Each row below holds a small network's activations on one input, seen along a few directions.
In each table, some parts of the input vary, and every possible input appears once, in random order.
A made-up example of a description, with smaller parts first: one of 5 places around a ring, together with either a single point or (one of 2 separate values, together with one of 4 places along a line) or one of 11 places along a line.
Shared parts are said once, and a part with two or three values counts as separate values.
In the rows, 128 means zero.

Rows:
r1: [100 142 179 146  72 110 142 124  95 166  96 122  42 126 160 148 116]
r2: [ 97 142  81 101 137 116  70 141 164 114 122  88 211 130 108 103 191]
r3: [120 100 108 123 182 137  79 160 135 105 108 112 127 144  98 143 174]
r4: [116 161 164 139  48 110 151 147 117 117  79 111  74 139 137 138 117]
r5: [168 161  45 126 109 114 119  99 188 109 198 171 199 115 111 108 129]
r6: [178  99 114 146 163 133 110  89 124 155 224 152  89  82 104 150 103]
r7: [112  90 140 129 192 138  78 141 129 129 128 124 128 142 103 149 172]
r8: [135  90 163 133 146 153 167 127  78 162 104 135 113 122 143 106 115]
r9: [127 110 161  99 137 154 173 138 108 124  94 137 135 143 129 104 111]
r10: [128  91 123 111 108 131 191 160 111  98  92 115 138 153  97 106 108]
r11: [197  93  56 126 127 119 129 159 178 102 187 157 130 125  90 139  98]
r12: [113 163 108  98  99 129 159 115 125 127  95 106 211 153 130  69 116]
r13: [ 76 141 117 155 201 143  87 105 143 161 140 105 185 118 157 146 187]
r14: [125  81  83 106 157 129  83 175 130  81 107 107 131 150  90 145 170]
r15: [192 114  84 128 148 127 120 121 168 120 194 159 114 109  99 144 101]
r16: [112  95 131 120 187 142  76 151 139 107 112 121 132 143 100 141 167]
r17: [131 165  87 150 180 136 108  51 155 150 227 166 158  87 164 130 103]
r18: [132 112 139 112 133 140 179 141 104 119  85 128 135 146 116 103 110]
r19: [124 137 149 145  18 110 149 168 116  97  74 103  91 135 121 148 107]
r20: [104 212 137 131  20 100 142 143 134 113  94  97 135 132 163  91 136]
r21: [109  85 135 151 197 148  83 142 116 148 143 118 109 133 108 153 181]
r22: [106 159 186 130  53 115 149 141 118 121  85 126  76 130 143 141 114]
r23: [184 101 115 128 160 118 108  93 142 135 205 166 114  98 103 147 103]
r24: [130 102 168 109 144 147 164 128  89 142  94 143 129 132 134 109 104]
r25: [102 153 188 131  67 109 140 133 104 146  85 135  64 134 153 148 109]
r26: [104 163 147 122 152 152 166  86 102 165 111 116 184 137 201 104 118]
r27: [182 105 109 128 157 125 114 103 171 113 195 162 117 104 107 136 104]
r28: [ 80 219 167 160  88  98 146 105 101 160 105 103 112 123 213 137 119]
The inputs of r19 and r14 match in every part but one. If r25 is changed in the same way as r19 into r14, which row does it become?
> r7
What do these inputs look like to the network?
> one of 4 places along a line, together with either one of 2 separate values or one of 5 places along a line
List by row number the other rows that have the place on the line of 4 in common with r24.
> r8, r9, r10, r12, r18, r26
Change only the place on the line of 4 in r20. List by row number the other rows that result.
> r2, r5, r12

Rows:
r29: [171 121 101 136 153 125 109  99 159 133 203 166 119 101 117 144 108]
r30: [135 157 119 143 126 124 137  99 133 147 162 139 134 111 156 126 112]
r31: [ 96 116 122 127 170 140 106 138 122 131 107 104 161 141 129 129 167]
r32: [104 100 178 119 104 132 147 176  88 116  46 106  77 157 120 136 134]
r33: [142 135 183 139  49 115 180 134  98 136 104 139  50 122 140 137  77]
r34: [117 180 147 129  82 117 157 100 119 145 122 127 138 120 168 109 103]
r35: [131  84 105 121 195 140  78 140 142 116 146 124 141 130  89 140 167]
r36: [ 86 148 155 122  86 124 141 163 109 116  51  92 131 156 142 118 149]
r37: [162  64  65 117 221 146  75 134 161 113 185 140 169 123  71 132 163]
r38: [ 79 143 149 116 131 136 126 141 113 128  68  99 162 152 143 109 162]
r39: [196 104  59 131 185 132 107  93 179 119 239 176 151  97  97 138 103]
r40: [119 184 154 137  34 105 173 119 114 136 104 124 104 125 165 118  91]
What do these inputs look like to the network?
> one of 2 separate values, together with one of 6 places along a line
The inputs of r30 and r31 match in every part but the choice among 2 separate values. If r33 is changed in the same way as r30 into r31, which row does it become?
> r32
Change only the choice among 2 separate values in r36. List by row number the other rows that result.
> r40
